These are the activations of a small neural network, seen along a few directions. Each row is one input.
Each table varies a few parts of the input and shows all the possible inputs, shuffled.
A made-up example of a description, with smaller parts first: one of 5 places around a ring, together with either a single point or one of 9 places along a line or (one of 3 separate values, together with one of 4 places along a line).
Shared parts are said once, and a part with two or three values counts as separate values.
(in the rows, 128 means zero)

Other details of the inputs vary at random and push rows far along two fixed directions, the same in every table; ignore that.

Table:
x1: [135 128 140 133 126 134 134 128 124 128 123 123 127 136]
x2: [134 129 134 135 131 129 134 131 125 129 122 115 129 131]
x3: [132 119 128 131 131 124 127 121 124 125 128 127 134 131]
x4: [137 122 136 131 125 129 131 129 127 125 131 131 135 130]
x5: [138 128 125 128 130 126 138 130 136 128 126 121 126 132]
x6: [129 120 125 126 127 117 118 133 130 132 127 139 121 130]
x7: [129 118 127 132 124 122 115 130 127 135 124 136 130 126]
x8: [140 128 131 132 131 129 134 126 132 131 124 118 132 126]
x9: [138 123 127 131 132 131 127 124 127 125 125 119 131 127]
x10: [ 35 171 147  74  69 146 111 109 143 120 195  82 145 114]
x11: [135 125 123 127 133 131 123 128 123 129 119 121 133 122]
x12: [126 120 131 134 133 125 128 126 118 124 125 125 132 137]
x13: [131 125 123 130 133 129 132 132 124 121 125 120 123 137]
x14: [132 120 125 126 132 121 131 124 126 124 130 131 126 135]
x15: [130 122 124 127 131 123 122 125 120 130 121 130 135 127]
x16: [133 119 127 127 131 121 126 130 129 129 136 135 125 137]
x17: [134 125 129 129 129 128 129 131 132 136 115 121 129 117]
x18: [136 123 131 126 126 126 135 133 129 124 134 135 128 135]
x19: [130 124 121 121 132 119 124 128 123 127 123 133 127 131]
x20: [135 127 119 123 133 127 125 131 128 125 120 125 126 128]
x21: [140 127 137 131 125 134 134 124 131 129 125 125 130 131]
x22: [131 124 124 124 131 119 118 134 126 132 129 138 127 134]
x23: [134 124 135 128 125 133 129 128 132 133 115 129 127 122]
x24: [125 121 126 129 134 122 132 129 120 123 128 128 124 141]
x25: [133 126 131 124 126 129 132 131 137 129 117 133 121 128]
x26: [126 119 129 130 132 123 127 135 123 128 134 133 124 142]
x27: [133 130 127 132 130 126 138 134 129 127 124 119 123 136]
x28: [136 130 128 127 133 129 129 130 129 135 117 120 134 121]
x29: [135 131 123 124 133 125 132 134 134 131 118 124 128 127]
x30: [136 130 130 122 129 130 132 131 134 129 119 132 126 132]
x31: [133 118 130 133 129 125 122 127 127 130 133 132 134 134]
x32: [131 123 130 124 125 123 127 137 131 126 124 139 124 127]
x33: [128 120 122 124 128 117 124 127 126 128 121 134 121 128]
x34: [133 127 129 122 128 124 128 137 128 126 126 138 129 130]
x35: [132 123 120 125 130 126 125 131 131 126 118 126 121 124]
x36: [ 48 167 131  69  77 143 112 104 151 118 188  76 137 114]
x37: [137 129 134 126 128 133 129 128 129 132 118 128 133 126]
x38: [132 126 124 126 130 124 132 134 138 132 116 125 122 123]
x39: [ 84 235  93 233 183 180 163  85 116 123 177 214  93  70]
x40: [126 118 133 136 131 126 122 132 122 129 131 130 132 139]
x41: [128 118 124 129 126 122 122 125 122 131 119 131 130 124]
x42: [134 125 132 127 127 128 125 133 125 129 123 134 137 126]
x43: [133 121 124 129 129 130 123 128 126 131 117 122 128 118]
x44: [139 128 132 127 126 131 139 127 134 127 127 129 124 136]
x45: [130 123 133 129 127 127 136 138 123 123 132 133 125 139]
x46: [131 122 126 130 129 123 116 131 124 134 126 134 136 130]
x47: [132 121 133 130 123 127 124 133 127 129 121 135 132 122]
x48: [132 124 130 134 133 131 127 129 121 123 123 116 129 132]
Description of these inputs: one of 2 separate values, together with one of 4 places along a line, together with one of 6 places around a ring.
Q: The inputs of x17 and x38 match in every part but the choice among 2 separate values. If x42 is changed in the same way as x17 into x38, which row does it become?
A: x34
Q: Start at x6 and move only the place on the line of 4, one step at a time. The first step leads to x22. Which rows follow, in order?
A: x16, x26
Q: Start at x42 and move only the place on the ring of 6, one step at a time. The first step leads to x37. Which rows follow, in order?
A: x28, x11, x15, x46
Q: Change only the choice among 2 separate values in x37. List by row number the other rows that result.
A: x30
Q: Change only the choice among 2 separate values in x19. List by row number the other rows that result.
A: x15

Table:
x49: [117  76 139  50  79  98  82 158 130 136 118 101 158 130]
x50: [ 33 161 141  98  75 143 111 118 136 119 211 133 134 109]
x51: [217  84 149 167 150 135 167 164 123 130  70 140 123 144]
x52: [149  85 123 151 145  91 123 159 100 137  85 148 115 159]
x53: [190 121 126 143 161 134 164 127 115 123 106 125 126 156]
x54: [ 96 183  88 198 174 151 133 105 102 106 179 202 111 118]
x55: [174  73 136 170 163 110 130 148  98 118  96 180 104 158]
x56: [ 76 189  77 178 167 136 133  92 117 128 184 190  93  95]
x57: [ 97 184  89 199 177 147 115  93 121 142 145 236 115  60]
x58: [161  84 137 154 142 112 127 139 126 135 112 185 119 154]
x59: [112 200 111 177 152 156 144 116 146 144 145 143 106  82]
x60: [ 88 180 105 187 148 141 142  86 127 111 196 207 107  94]
x61: [199 108 139 154 143 130 172 126 141 120  97 130 120 137]
x62: [182  75 117 168 154 113 129 146 107 115 102 177 107 168]
x63: [117  80 156  60  85 101 106 166 121 120 148  97 160 176]
x64: [223 113 110 169 174 125 156 125 136 131  58 150 128 100]
x65: [201 111 120 166 170 138 157 144 111 113  88 132 124 161]
x66: [ 68 201 132  88  81 163 108 101 168 146 161  89 144  62]
x67: [195 101 145 174 165 139 163 143 115 120  73 139 105 142]
x68: [204 104 145 174 159 141 167 138 139 139  74 156 116 139]
x69: [ 24 168 118  90  95 125  98 109 154 137 195 126 127 111]
x70: [147  99 145  81 109 116 134 149 162 145  92  71 134 150]
x71: [177 117 125 148 163 137 136 135 120 130  60 126 121 104]
x72: [ 55 198 144  92  96 166 136 100 157 127 186  94 148 112]
x73: [ 80 212 102 189 172 167 155 102 126 122 149 146  92  74]
x74: [ 26 171 135  93 101 138 104 109 118 107 207 117 135 126]
x75: [184  87  92 163 169 110 108 141 104 126  79 182 118 130]
x76: [ 54 194 114  87 100 151 139  93 156 129 181  72 116 100]
x77: [206 100 156 148 131 132 147 151 140 143  84 126 122 144]
x78: [170 120 107 152 158 131 149 143 131 124  88 111 106 139]
x79: [118  78 128  57  90  77 104 143 146 123 141  88 138 164]
x80: [149 106 156  57  91 116 141 133 151 113 131  54 159 165]
x81: [ 96  78 138  60  97  89  92 154 127 124 127  82 125 164]
x82: [187 120 125 148 156 138 141 130 145 149  61 144 133 102]
x83: [160 102 116 151 149  96 110 155 124 146 114 165 114 144]
x84: [143  99 158  58  79 128 143 125 150 125 123  55 132 161]
x85: [150  95  96 149 156 103 118 148 115 123 110 152 106 155]
x86: [123 205  89 204 181 154 173  94 141 123 148 164  99  73]
x87: [ 43 170 144  99  73 138  96 109 148 133 211 135 129 112]
x88: [114  48 151  99  96  98  67 111 106 136 152  57 185 158]
x89: [112 112 152  74  84 114 132 150 139 135  96  42 134 151]
x90: [ 65 205 147  97  90 164 125 109 152 131 193  89 146 107]
x91: [148  95 144  84 104 116 137 168 145 134  97  64 136 145]
x92: [159  94 162  80 102 125 139 166 130 123 111  72 159 164]
x93: [181  90 135 189 163 138 124 103 101 141 106  85 164 126]
x94: [ 21 167 147 108  71 139 111 105 124 121 193 124 128 119]
x95: [206 112 119 171 167 139 149 151 122 140  57 151 131  95]
x96: [109 214 103 215 171 174 155  95 114 136 109 176 113  48]
x97: [182 111 131 156 142 145 157 135 130 116  93 123 111 147]
x98: [ 54 166 142  84  84 128  94 121 137 129 207 120 147 132]
x99: [129  75 160  86  96  95 112 159 103 123 115 100 152 191]
x100: [114  83 155  57  89  98 100 147 137 129 143 105 158 182]
x101: [130  78 146  54  89  86 111 140 134 110 153  95 158 182]
x102: [153  97 119 156 147 106 109 141  94 140  74 172 129 121]
x103: [106 185  74 192 181 144 124  83 107 132 153 221 105  67]
x104: [156  90 114 145 162 108 102 140  99 129  83 171 119 119]
x105: [ 83 182 101 181 151 150 141  83 116 119 193 203  97 101]
x106: [194 120 110 141 160 134 147 120 128 139  71 130 122 109]
x107: [ 45 176 123  84  80 132  72 105 146 144 185 133 142  78]
x108: [ 73 169 160 115  81 158 146 112 137 124 146  85 129 117]
x109: [136 108 132  54  85 131 111 135 152 125  94  47 146 130]
x110: [ 42 202 150 106  88 163 139 106 127 119 176  79 146 116]
x111: [112 183  77 199 178 135 125  85 119 123 156 227 115  58]
x112: [151  92 113 151 154 100 124 165 111 134 112 164 118 140]
x113: [126 104 165  62  97 127 128 146 129 113 119  48 148 168]
x114: [158  57 143  58 103  86 113 148 117 121 127  96 146 201]
Q: The inputs of x82 and x57 match in every part but one. If x80 is changed in the same way as x82 into x57, which row does it become?
A: x101
Q: The inputs of x69 and x70 match in every part but one. If x83 is changed in the same way as x69 into x70, which row does it become?
A: x59
Q: What do these inputs look like to the network?
A: one of 2 separate values, together with either a single point or (one of 4 places along a line, together with one of 8 places around a ring)
Q: Change only the place on the ring of 8 in x108. List by row number the other rows that result.
A: x51, x61, x67, x68, x77, x84, x97
Q: Change only the place on the line of 4 in x60. List by row number the other rows that result.
A: x79, x101, x111
Q: Change only the place on the line of 4 in x81. List by row number the other rows that result.
A: x55, x74, x104

Table:
x115: [146 115 125 123 128 123 124 125 133 130 118 138 133 121]
x116: [139 127 118 118 135 119 130 139 129 127 112 130 120 130]
x117: [151 125 125 120 131 125 131 131 138 129 122 136 131 130]
x118: [ 52 164 147  86  78 143 105 115 148 135 167  98 144 100]
x119: [ 94 226  85 241 192 178 153  69 111 121 179 214 106  54]
x120: [135 121 123 132 138 123 142 133 127 121 117 114 116 141]
x121: [133 116 119 125 135 119 114 136 126 138 108 130 124 120]
x122: [136 124 120 123 131 117 136 138 134 128 112 128 109 133]
x123: [ 59 170 145  71  75 145 120 121 151 127 172  92 141 115]
x124: [138 124 120 128 141 124 135 134 122 121 117 115 128 138]
x125: [139 120 143 143 128 131 124 133 119 134 115 119 138 129]
x126: [146 115 128 136 133 124 123 121 124 134 124 120 141 126]
x127: [151 123 129 128 137 130 136 125 129 124 128 121 135 138]
x128: [134 116 119 132 137 125 124 127 117 124 113 117 128 132]
x129: [140 126 139 130 122 131 143 141 136 132 115 133 117 137]
x130: [122  97 123 128 127 101 105 147 114 122 149 170 124 152]
x131: [149 120 131 132 134 130 142 124 136 124 129 119 124 142]
x132: [ 56 161 146  81  76 145 111 113 146 127 166  98 141 106]
x133: [140 119 141 138 127 134 131 131 117 125 116 121 134 132]
x134: [133 116 119 136 138 123 118 130 117 133 113 115 131 130]
x135: [144 127 141 133 132 136 142 138 122 124 121 120 134 139]
x136: [120  99 129 133 133 103 111 130 103 123 146 158 130 163]
x137: [144 114 126 126 129 119 120 127 134 138 118 136 137 117]
x138: [149 122 126 124 127 124 136 130 144 130 123 134 119 135]
x139: [141 124 143 137 129 136 149 137 128 125 122 118 122 143]
x140: [134 117 118 122 133 120 120 133 125 129 108 132 121 123]
Q: What do these inputs look like to the network?
A: one of 2 separate values, together with either a single point or (one of 3 separate values, together with one of 4 places along a line)
Q: The inputs of x117 and x127 match in every part but the choice among 2 separate values. If x138 is changed in the same way as x117 into x127, which row does it become?
A: x131
Q: Change only the choice among 2 separate values in x121. List by row number the other rows that result.
A: x134
Q: Change only the place on the line of 4 in x123. List by row number the other rows that result.
A: x118, x129, x132
